A small network was shown many inputs. Here are its activations along a few directions, one row for each input.
Each table varies a few parts of the input and shows all the possible inputs, shuffled.
Descriptions start from the smaller parts, as in this example, which fits no table here: values(2) and (point or line(9) or (line(4) and ring(8))).
Shared parts are said once, and a part with two or three values counts as separate values.

Other details of the inputs shift rows strongly along two fixed directions, in all tables alike. That doesn't count.

Table:
r1: [ -9  92 -41  -8  25  40 -51 -30  11 -27  -7 -38   8]
r2: [ -1  -6   8   5  17   1 -13  -2   2 -19  28  -4 -17]
r3: [ -5  -5 -38  20  21   1 -24  18  10 -10  -6   0 -11]
r4: [-44 -18 -19  23  23   4  -5  16  60  -2  -4  -9  -7]
r5: [-50 -16 -15  13   4   5 -15   4  71   0 -20  11 -18]
r6: [-50   4   1  -6  14  34 -50  26  33 -35 -16  10 -38]
r7: [ 41 -41   8 -20 -16 -14  56 -15 -40  20  27   9  24]
r8: [-19  88 -28   8  26  26 -24   7  -4   3  13 -43  26]
r9: [ 22 -55  54   9 -44 -23  42   0 -12  20  10  40 -42]
r10: [ 19 -71  46  22 -27 -33  18  -3 -13   9  49  30 -20]
r11: [-45   8   0   4  18  35 -44  28  41 -25 -31  15 -17]
r12: [-26 -15 -23  -7   8   7 -30  56  40 -36 -10  -9  -8]
r13: [-34 -48  36  24 -24   6   0  19  38 -19 -12  33 -42]
r14: [-41  18  12   9 -15   1 -17  17   8   4   0  17 -20]
r15: [ 28   8  21  -1  26  14   9  -8 -25  25   5  -8  23]
r16: [ 45  41 -28 -34   4   7  24 -17 -37  18  10 -40  50]
r17: [ 37  71 -13  -4 -14  15 -10 -56 -25  18  16 -31  36]
r18: [ 30  23 -19 -35 -21   2  15 -19 -22  14  -6  -8  27]
r19: [ 12 -71  58  25 -14 -17  45   4  -5   8  19  22 -22]
r20: [ -2   9 -26  15  18  -4 -15  -2 -20  -1 -19 -41  15]
r21: [ 45  60  -1   7  26  24  16 -30 -29  25  -2 -37  57]
r22: [  8  28 -24 -13  22  -3 -22  18   6 -10 -12 -37  20]
r23: [-13  44 -59   6  15  16 -46  -4  18 -10 -32  -8  -2]
r24: [-40  -2 -17 -14   1  -2 -46  38  45 -36 -37  -1 -17]
r25: [ 43 -33   4  -5   4 -25  56 -30 -44  24  21  19  19]
r26: [-24 -23 -19 -19 -22  12   1  14  18 -19  -7  24  -8]
r27: [ 12  29 -22 -29  -6   3 -14   0   6  -6 -20 -12  19]
r28: [-42  22  -5   6  -8  15 -23  36  34 -20  -9  11 -46]
r29: [ 14 -45  21  -2 -24 -39  18 -30 -44  27 -21   5  -3]
r30: [  8  51 -11   6  13  15   2  15  -6   7  17 -24  -4]
r31: [ 16   4 -24 -10  12   8  37 -18 -22   3  19  -3  27]
r32: [-18 -49  25  30 -13   0   9  51  27 -18  14  19 -52]
r33: [ 25 -12  13 -13  11 -33  10  -3 -23   8  -3 -27  15]
r34: [-22   6 -34 -12  -4  18   5  -8  12 -18  -6  18   2]
r35: [ 31 -22   2 -13 -13 -20  44 -40 -38  25  -1  34  12]
r36: [  4 -74  45 -13 -26 -53  10   5  -3   9 -18  27 -24]
r37: [ 22   3  32  16  -6 -35  26 -23 -34  16  37   1  22]
r38: [-47 -25  26  26 -25 -22 -23  20  29 -25   2  41 -26]
r39: [ 49  46   8 -21  29  17   9 -37 -55  29  23 -37  35]
r40: [ 22 -25  46   5 -14  -6  21 -18  -8  22  -9  31   5]
Each input here is: values(2) and (point or ring(9) or ring(10)).
Q: The inputs of r21 and r40 match in every part but the values(2) part. If r10 is changed in the same way as r21 into r40, which row does it become?
A: r17
Q: The inputs of r25 and r35 match in every part but the values(2) part. If r37 is changed in the same way as r25 into r35, which row does it become?
A: r38
Q: A walk changes only the ring(9) part. It starts at r27 and steps to r24. List the rest of the walk in order.
A: r36, r29, r23, r35, r34, r26, r18

Table:
r41: [-33 -19   4  35  20   3 -31  35  23 -20  -5   2 -32]
r42: [ 33  39  14 -10  -8   8  27 -37 -28  30   6  -3  21]
r43: [ 18  30   1  -4   3 -13   6  -3 -24   9  -2 -40  24]
r44: [-10 -26  16  19   4  -2 -20  36   5 -14  12   2 -31]
r45: [ 25 -43   9 -27 -20 -29  11 -11 -27  11  -2  17   4]
r46: [-11  56 -44 -18  23   9 -43   4  10 -21 -19 -35  17]
r47: [ 18  17 -14 -30   3   6   2 -21 -19   7 -24 -13  31]
r48: [ 23  61   4  10  16  27  -3 -27 -17   6  20 -27  23]
r49: [-34 -38 -38  14  16   9   2  36  35 -28   5   8  -5]
r50: [-35  59 -21  34  27  38 -41   7  25 -20   2 -23   3]
r51: [  7  -6  29   7 -15 -11  16 -10 -15   9  29  13 -11]
r52: [ 20 -36  20 -19 -23 -19  31 -18 -22  15  -9  31   1]
r53: [  7 -31  32   2  -4 -19   4  23   7   6   0  -2  -6]
r54: [-48 -20 -23   1  12   2 -44  24  46 -32 -24  -7 -19]
r55: [-17 -27   7  -1 -27  -7   3  12   7  -6  -3  27 -28]
r56: [-16  74 -21  17  21  33 -33   5   8 -18  14 -28   9]
r57: [ 10 -31  34  10   7  -4   5  17 -10   7  11   7 -18]
r58: [-24 -20   6  -4 -16  10  -2  13  24 -10 -13  26 -26]
r59: [  7 -43  31  14  -7 -36  13  12  -1  17  -1   2  -4]
r60: [-26 -11  23  14  -5  16  -6  13  22 -10  12  19 -25]
r61: [-33  13  -7  20   0  17 -16   7  34 -19 -12   9 -22]
r62: [ 14  29  10  12   1   3  12 -30 -14  25  15  -7  16]
r63: [ 19 -27  13 -17 -28 -30  26 -15 -27  10  -1  29  -1]
r64: [ 13 -29   3 -11 -18 -18  22 -23  -7  14 -13  17  -7]
r65: [ 23 -45 -15  -8  -2 -14  38   9 -14   5  28   8  13]
r66: [ 26  40 -13  -8  -4   0  21 -43 -17  25  -9  -8  18]
r67: [ 28  52  -1 -10  -9   5  15 -33 -25  21  11 -13  16]
r68: [  5  12 -42 -10  23  24  14  14   7  -7   7 -16  30]
r69: [-16 -37   7 -16   3  -7 -17  18  22 -14 -13  11 -13]
r70: [  6   7 -25 -17   5   0 -13 -14  -6   5 -24  -9  21]
Q: What do these inputs look like to the network?
A: values(3) and (point or ring(9))
Q: The inputs of r61 and r42 match in every part but the values(3) part. If r70 is changed in the same way as r61 into r42, which row does it become?
A: r47
Q: A walk changes only the ring(9) part. It starts at r67 and steps to r55. List the rest of the walk in order.
A: r63, r45, r46, r43, r44, r56, r51
